These are the activations of a small network on made-up records, seen along a few directions, one row for each record.
Each row is followed by the record's values for the fields Bator, Lev, Buga, Sumub, Dap, Golom, Dun.
Not every record has every field; a missing one is written missing.
Other fields move the rows too, some of them a lot.
In the rows, zero is written as 500.
Strong random noise was added to every row along 4 fixed directions; ignore it. To show where, here is one row again and again, with new noise each time:
[435 438 461 494 525 616 437 583 434 460 360 414 562 469 465 497 505 577
 322 392 597 369 598 514]
[497 468 527 565 529 566 468 579 420 424 404 391 608 472 458 416 490 567
 432 493 501 422 416 522]
[494 482 357 282 375 477 565 470 500 508 437 522 560 553 501 431 462 430
 353 542 518 577 535 672]
[511 480 621 724 596 616 410 625 428 404 406 231 581 414 406 501 487 686
 441 420 504 216 382 448]
[544 455 463 407 533 562 597 276 574 615 605 422 569 433 522 602 305 623
 339 548 591 366 694 480]
[541 475 499 471 486 478 566 497 402 426 462 548 689 525 518 260 458 450
 523 674 423 685 312 580]

[472 475 491 529 464 499 491 509 475 504 520 559 560 469 472 455 546 509
 515 481 547 516 476 457]  {Bator: p2, Lev: k1, Buga: w2, Sumub: e1, Dap: n5, Golom: b2, Dun: h1}
[441 536 513 584 430 498 377 631 568 508 468 382 293 523 465 622 595 492
 494 393 537 366 531 495]  {Bator: p2, Lev: k5, Buga: w4, Sumub: e1, Dap: n4, Golom: b6, Dun: h5}
[434 434 484 488 563 628 424 545 445 541 450 482 498 461 510 550 528 545
 375 340 593 401 694 421]  {Bator: p3, Lev: missing, Buga: w2, Sumub: e3, Dap: n6, Golom: missing, Dun: h6}
[523 520 461 485 405 444 473 518 496 504 535 512 407 526 485 428 550 376
 540 500 486 593 444 505]  {Bator: p3, Lev: missing, Buga: w3, Sumub: e3, Dap: n2, Golom: missing, Dun: h6}
[494 507 528 585 469 542 480 465 526 565 574 432 371 466 491 627 481 525
 504 425 545 323 603 434]  {Bator: p2, Lev: k4, Buga: w4, Sumub: e3, Dap: n6, Golom: b1, Dun: h10}
[510 507 617 674 468 432 455 579 444 413 556 432 450 472 416 305 593 425
 656 535 419 513 216 452]  {Bator: p3, Lev: missing, Buga: w3, Sumub: e3, Dap: n2, Golom: missing, Dun: h8}
[488 543 527 561 590 467 498 584 411 434 405 533 464 593 543 549 498 530
 601 514 484 560 429 519]  {Bator: p2, Lev: k5, Buga: w4, Sumub: missing, Dap: missing, Golom: missing, Dun: h6}
[425 458 441 454 457 504 449 576 507 543 445 463 409 532 455 493 596 476
 382 372 548 472 571 511]  {Bator: p3, Lev: missing, Buga: w2, Sumub: e3, Dap: n2, Golom: missing, Dun: h2}
[460 451 500 520 445 485 447 531 487 500 476 439 592 437 438 430 591 489
 411 407 560 403 467 550]  {Bator: p2, Lev: missing, Buga: w5, Sumub: e2, Dap: n1, Golom: b2, Dun: h1}
[532 537 557 557 557 442 556 511 461 448 515 549 565 519 490 384 486 415
 607 585 386 614 367 502]  {Bator: p1, Lev: missing, Buga: w5, Sumub: e3, Dap: n6, Golom: missing, Dun: h2}
[604 625 651 714 539 431 515 537 510 425 590 418 458 545 477 503 449 502
 734 644 291 521 218 443]  {Bator: p1, Lev: k5, Buga: w4, Sumub: e3, Dap: n6, Golom: b6, Dun: h5}
[464 420 487 527 756 669 523 452 439 460 393 609 576 463 613 575 339 676
 464 492 598 541 700 409]  {Bator: p3, Lev: missing, Buga: w3, Sumub: missing, Dap: missing, Golom: missing, Dun: h2}
[370 457 418 402 485 480 451 614 477 472 366 657 500 556 513 360 614 338
 429 446 557 685 588 529]  {Bator: p1, Lev: missing, Buga: w5, Sumub: e1, Dap: n4, Golom: missing, Dun: h2}
[452 526 381 384 335 463 467 601 538 526 451 527 328 571 508 525 603 343
 491 433 477 527 554 623]  {Bator: p2, Lev: k4, Buga: w4, Sumub: e3, Dap: n2, Golom: b6, Dun: h5}
[444 424 479 471 480 525 482 427 523 561 545 508 589 475 508 504 513 510
 366 450 603 449 624 497]  {Bator: p2, Lev: missing, Buga: w5, Sumub: e2, Dap: n1, Golom: b5, Dun: h5}
[479 562 391 367 341 426 538 436 624 604 574 514 277 577 521 676 491 389
 438 480 553 462 651 575]  {Bator: p2, Lev: k5, Buga: w4, Sumub: e3, Dap: n6, Golom: b6, Dun: h5}
[400 370 652 738 666 610 345 651 337 430 435 464 578 395 460 323 651 580
 504 383 556 459 446 300]  {Bator: p3, Lev: missing, Buga: w2, Sumub: e3, Dap: n2, Golom: missing, Dun: h3}
[536 541 653 769 535 501 374 662 461 390 505 376 449 457 465 429 589 504
 705 515 388 415 239 424]  {Bator: p2, Lev: k5, Buga: w4, Sumub: e1, Dap: n4, Golom: b1, Dun: h10}
[469 480 522 506 450 548 431 584 525 505 419 228 413 442 396 625 559 622
 313 237 591 163 554 550]  {Bator: p3, Lev: missing, Buga: w2, Sumub: e3, Dap: n6, Golom: missing, Dun: h3}
[452 468 652 782 625 575 415 552 351 450 525 601 506 471 548 384 542 510
 678 539 491 597 439 287]  {Bator: p2, Lev: k4, Buga: w4, Sumub: e3, Dap: n2, Golom: b1, Dun: h10}
[481 448 582 622 609 615 479 417 471 578 592 460 513 421 495 549 436 608
 443 439 581 396 629 303]  {Bator: p3, Lev: missing, Buga: w2, Sumub: e3, Dap: n6, Golom: missing, Dun: h6}
[455 559 439 490 308 445 389 549 666 538 511 304 278 498 394 646 564 434
 399 293 542 250 559 596]  {Bator: p1, Lev: missing, Buga: w5, Sumub: e1, Dap: n4, Golom: b1, Dun: h10}
[512 397 408 301 465 482 631 256 560 648 676 637 665 468 526 395 409 483
 387 580 566 628 602 471]  {Bator: p3, Lev: missing, Buga: w2, Sumub: e1, Dap: n5, Golom: missing, Dun: h3}
[563 593 585 616 389 435 490 510 580 508 583 289 405 449 382 617 530 560
 530 467 448 284 333 544]  {Bator: p2, Lev: k5, Buga: w4, Sumub: e2, Dap: n3, Golom: b2, Dun: h1}
[458 583 362 380 397 442 496 510 576 539 446 536 248 602 562 710 470 441
 462 498 522 510 670 608]  {Bator: p2, Lev: k5, Buga: w4, Sumub: e3, Dap: n6, Golom: b6, Dun: h5}
[396 445 518 550 573 553 438 732 335 336 293 600 668 509 463 275 645 393
 474 439 498 618 407 513]  {Bator: p1, Lev: missing, Buga: w5, Sumub: e2, Dap: n3, Golom: missing, Dun: h2}
[496 528 492 460 505 530 551 436 581 532 557 484 383 531 559 686 431 543
 469 493 552 408 649 501]  {Bator: p2, Lev: k5, Buga: w4, Sumub: e3, Dap: n6, Golom: b6, Dun: h5}
[429 545 618 822 541 508 286 816 304 313 358 570 406 524 494 306 723 378
 744 460 431 651 252 395]  {Bator: p2, Lev: k5, Buga: w4, Sumub: e3, Dap: n2, Golom: b1, Dun: h10}
[465 462 503 510 568 522 520 520 451 490 507 548 496 504 496 443 529 469
 478 497 514 517 514 433]  {Bator: p3, Lev: missing, Buga: w3, Sumub: e3, Dap: n6, Golom: missing, Dun: h2}
[521 480 630 660 482 503 473 638 445 409 475 257 625 436 346 371 595 580
 491 454 409 330 179 521]  {Bator: p3, Lev: missing, Buga: w2, Sumub: e2, Dap: n3, Golom: missing, Dun: h3}
[530 568 376 365 249 375 524 514 607 551 525 416 415 524 414 567 568 420
 444 433 498 397 429 685]  {Bator: p2, Lev: k1, Buga: w2, Sumub: e2, Dap: n1, Golom: b2, Dun: h1}
[471 478 463 467 444 500 468 598 472 506 449 515 435 487 470 460 616 442
 496 440 497 508 493 510]  {Bator: p2, Lev: k4, Buga: w4, Sumub: e3, Dap: n2, Golom: missing, Dun: h3}
[322 362 556 660 827 689 386 611 287 452 301 729 565 456 613 471 554 621
 496 383 720 613 746 237]  {Bator: p2, Lev: k5, Buga: w4, Sumub: missing, Dap: missing, Golom: missing, Dun: h9}
[561 533 633 765 485 512 440 489 559 538 637 307 365 415 448 582 478 576
 639 479 472 261 405 377]  {Bator: p2, Lev: k4, Buga: w4, Sumub: e1, Dap: n4, Golom: b1, Dun: h10}
[560 622 509 486 490 457 486 602 461 365 351 437 507 556 440 552 471 574
 643 557 330 466 278 638]  {Bator: p2, Lev: k1, Buga: w2, Sumub: missing, Dap: missing, Golom: missing, Dun: h8}
[456 422 399 396 586 604 500 474 495 518 441 561 500 446 542 556 468 576
 383 421 595 488 713 453]  {Bator: p3, Lev: missing, Buga: w3, Sumub: e1, Dap: n4, Golom: missing, Dun: h3}
[435 525 316 193 351 403 570 513 554 529 405 611 495 587 490 479 551 297
 346 460 517 644 611 719]  {Bator: p1, Lev: missing, Buga: w5, Sumub: e2, Dap: n3, Golom: missing, Dun: h2}
[571 463 586 593 559 470 550 376 473 519 643 568 675 410 530 360 462 513
 612 635 489 570 381 411]  {Bator: p2, Lev: k6, Buga: w4, Sumub: e1, Dap: n5, Golom: b2, Dun: h1}
[638 510 675 697 563 445 535 377 466 505 681 465 680 457 541 310 406 536
 709 698 349 592 219 417]  {Bator: p3, Lev: missing, Buga: w2, Sumub: e1, Dap: n5, Golom: b5, Dun: h5}
[466 506 475 501 405 512 465 589 495 455 455 508 394 557 506 506 551 470
 553 480 469 503 482 549]  {Bator: p2, Lev: k4, Buga: w4, Sumub: e1, Dap: n4, Golom: b1, Dun: h10}
[456 425 355 252 437 548 529 474 510 556 453 527 631 527 494 465 515 471
 286 421 574 506 644 606]  {Bator: p3, Lev: missing, Buga: w2, Sumub: e2, Dap: n1, Golom: missing, Dun: h6}
[413 410 532 599 471 523 389 676 367 413 399 496 581 471 407 258 671 434
 461 387 543 515 343 466]  {Bator: p3, Lev: missing, Buga: w2, Sumub: e3, Dap: n6, Golom: missing, Dun: h3}
[522 490 537 528 577 581 464 537 475 479 476 398 581 453 471 537 509 576
 426 444 504 395 501 465]  {Bator: p3, Lev: missing, Buga: w3, Sumub: e2, Dap: n3, Golom: missing, Dun: h6}
[500 419 551 556 639 604 490 475 416 482 504 573 587 454 573 411 479 544
 523 483 522 592 580 364]  {Bator: p3, Lev: missing, Buga: w2, Sumub: e3, Dap: n2, Golom: missing, Dun: h6}
[596 568 352 217 396 360 718 308 668 572 599 635 444 597 556 543 363 350
 541 685 409 690 542 645]  {Bator: p1, Lev: k6, Buga: w4, Sumub: e1, Dap: n4, Golom: missing, Dun: h2}
[468 519 422 448 378 496 485 507 641 553 550 488 315 554 468 636 525 459
 440 419 546 448 632 494]  {Bator: p1, Lev: k5, Buga: w4, Sumub: e1, Dap: n4, Golom: b6, Dun: h5}
[436 505 510 536 524 505 481 489 480 546 520 625 407 544 577 528 513 435
 529 528 565 612 616 420]  {Bator: p2, Lev: k5, Buga: w4, Sumub: e3, Dap: n6, Golom: b6, Dun: h5}

Here are new rows. What are their fields?
[467 472 623 670 695 646 457 427 535 566 589 425 438 394 560 726 415 665
 490 441 599 263 735 261]  {Bator: p2, Lev: k5, Buga: w4, Sumub: e3, Dap: n6, Golom: b6, Dun: h5}
[610 516 564 619 570 489 540 409 474 479 604 528 541 470 525 387 380 517
 659 695 418 612 360 402]  {Bator: p3, Lev: missing, Buga: w3, Sumub: e1, Dap: n4, Golom: missing, Dun: h6}
[452 460 520 551 443 498 438 519 505 548 525 413 427 463 417 461 579 511
 437 396 537 432 492 458]  {Bator: p3, Lev: missing, Buga: w2, Sumub: e3, Dap: n2, Golom: missing, Dun: h3}
[498 534 462 432 468 435 526 451 519 565 547 622 404 553 604 516 495 370
 551 575 507 648 586 512]  {Bator: p2, Lev: k5, Buga: w4, Sumub: e3, Dap: n6, Golom: b6, Dun: h5}
[546 447 463 410 549 517 553 415 488 534 577 588 668 495 544 390 450 483
 486 585 499 622 492 463]  {Bator: p3, Lev: missing, Buga: w3, Sumub: e1, Dap: n5, Golom: missing, Dun: h6}
[620 582 447 359 414 444 549 488 560 487 464 343 502 540 451 605 449 504
 451 528 398 402 417 667]  {Bator: p3, Lev: missing, Buga: w3, Sumub: e2, Dap: n3, Golom: missing, Dun: h6}
[529 570 597 684 483 448 458 552 510 493 554 421 359 502 499 540 537 454
 618 516 453 435 389 447]  {Bator: p2, Lev: k5, Buga: w4, Sumub: e3, Dap: n6, Golom: b6, Dun: h5}
[516 533 398 360 481 521 549 460 578 575 475 410 388 523 454 711 432 557
 356 415 530 327 662 526]  {Bator: p3, Lev: missing, Buga: w3, Sumub: e3, Dap: n6, Golom: missing, Dun: h2}
[470 392 563 546 567 519 483 549 375 455 464 511 748 454 481 257 590 524
 475 511 495 593 353 472]  {Bator: p3, Lev: missing, Buga: w2, Sumub: e2, Dap: n1, Golom: missing, Dun: h3}
[449 515 583 713 601 550 379 693 355 377 348 571 449 518 543 447 579 460
 625 505 492 547 440 393]  {Bator: p2, Lev: k5, Buga: w4, Sumub: e3, Dap: n6, Golom: b6, Dun: h5}
[575 541 558 588 448 475 484 471 599 537 583 244 495 398 394 634 497 615
 467 413 507 166 420 526]  {Bator: p2, Lev: k6, Buga: w4, Sumub: e2, Dap: n1, Golom: b2, Dun: h1}
[530 648 503 527 453 421 451 710 487 363 352 387 350 620 502 592 539 471
 617 555 311 475 300 683]  {Bator: p2, Lev: k5, Buga: w4, Sumub: e3, Dap: n6, Golom: b6, Dun: h5}
[446 504 363 352 419 486 527 413 601 603 571 679 371 570 552 573 470 390
 460 532 559 665 713 487]  {Bator: p1, Lev: k5, Buga: w4, Sumub: e1, Dap: n4, Golom: b6, Dun: h5}
[504 489 531 516 457 458 483 639 385 375 421 513 644 514 431 267 635 417
 524 537 402 653 210 570]  {Bator: p3, Lev: missing, Buga: w3, Sumub: e2, Dap: n3, Golom: missing, Dun: h3}
[484 417 594 599 610 585 492 502 373 449 459 527 628 476 541 372 482 553
 490 483 551 569 509 377]  {Bator: p3, Lev: missing, Buga: w2, Sumub: e3, Dap: n6, Golom: missing, Dun: h6}
[472 480 505 552 440 461 423 598 451 457 437 471 593 504 479 363 615 424
 477 455 497 521 389 578]  {Bator: p2, Lev: missing, Buga: w5, Sumub: e2, Dap: n1, Golom: b5, Dun: h5}
[445 445 533 567 677 605 447 395 445 561 591 728 475 444 654 511 460 496
 575 541 593 646 766 264]  {Bator: p2, Lev: k5, Buga: w4, Sumub: e3, Dap: n2, Golom: b1, Dun: h10}
[530 569 493 476 346 390 566 485 486 503 574 577 433 590 515 406 513 351
 645 634 381 673 328 590]  {Bator: p2, Lev: k4, Buga: w4, Sumub: e3, Dap: n6, Golom: b1, Dun: h10}
[543 464 714 748 707 624 490 405 482 519 645 404 612 322 495 566 427 724
 564 536 518 305 502 272]  {Bator: p2, Lev: k5, Buga: w4, Sumub: e2, Dap: n3, Golom: b2, Dun: h1}
[581 534 702 754 616 536 532 340 598 586 725 344 393 424 519 704 375 658
 578 541 524 264 547 285]  {Bator: p2, Lev: k5, Buga: w4, Sumub: e3, Dap: n6, Golom: b6, Dun: h5}
[516 505 504 521 489 469 490 589 398 393 385 547 507 500 504 350 547 444
 551 537 449 626 353 530]  {Bator: p3, Lev: missing, Buga: w3, Sumub: e3, Dap: n6, Golom: missing, Dun: h3}
[501 492 508 498 492 519 519 372 542 598 589 517 475 407 508 625 464 544
 445 466 597 425 666 425]  {Bator: p2, Lev: k5, Buga: w4, Sumub: e2, Dap: n3, Golom: b2, Dun: h1}
[521 588 518 559 409 421 419 649 550 468 466 414 347 551 493 502 593 415
 614 507 404 507 349 576]  {Bator: p2, Lev: k5, Buga: w4, Sumub: e1, Dap: n4, Golom: b6, Dun: h5}
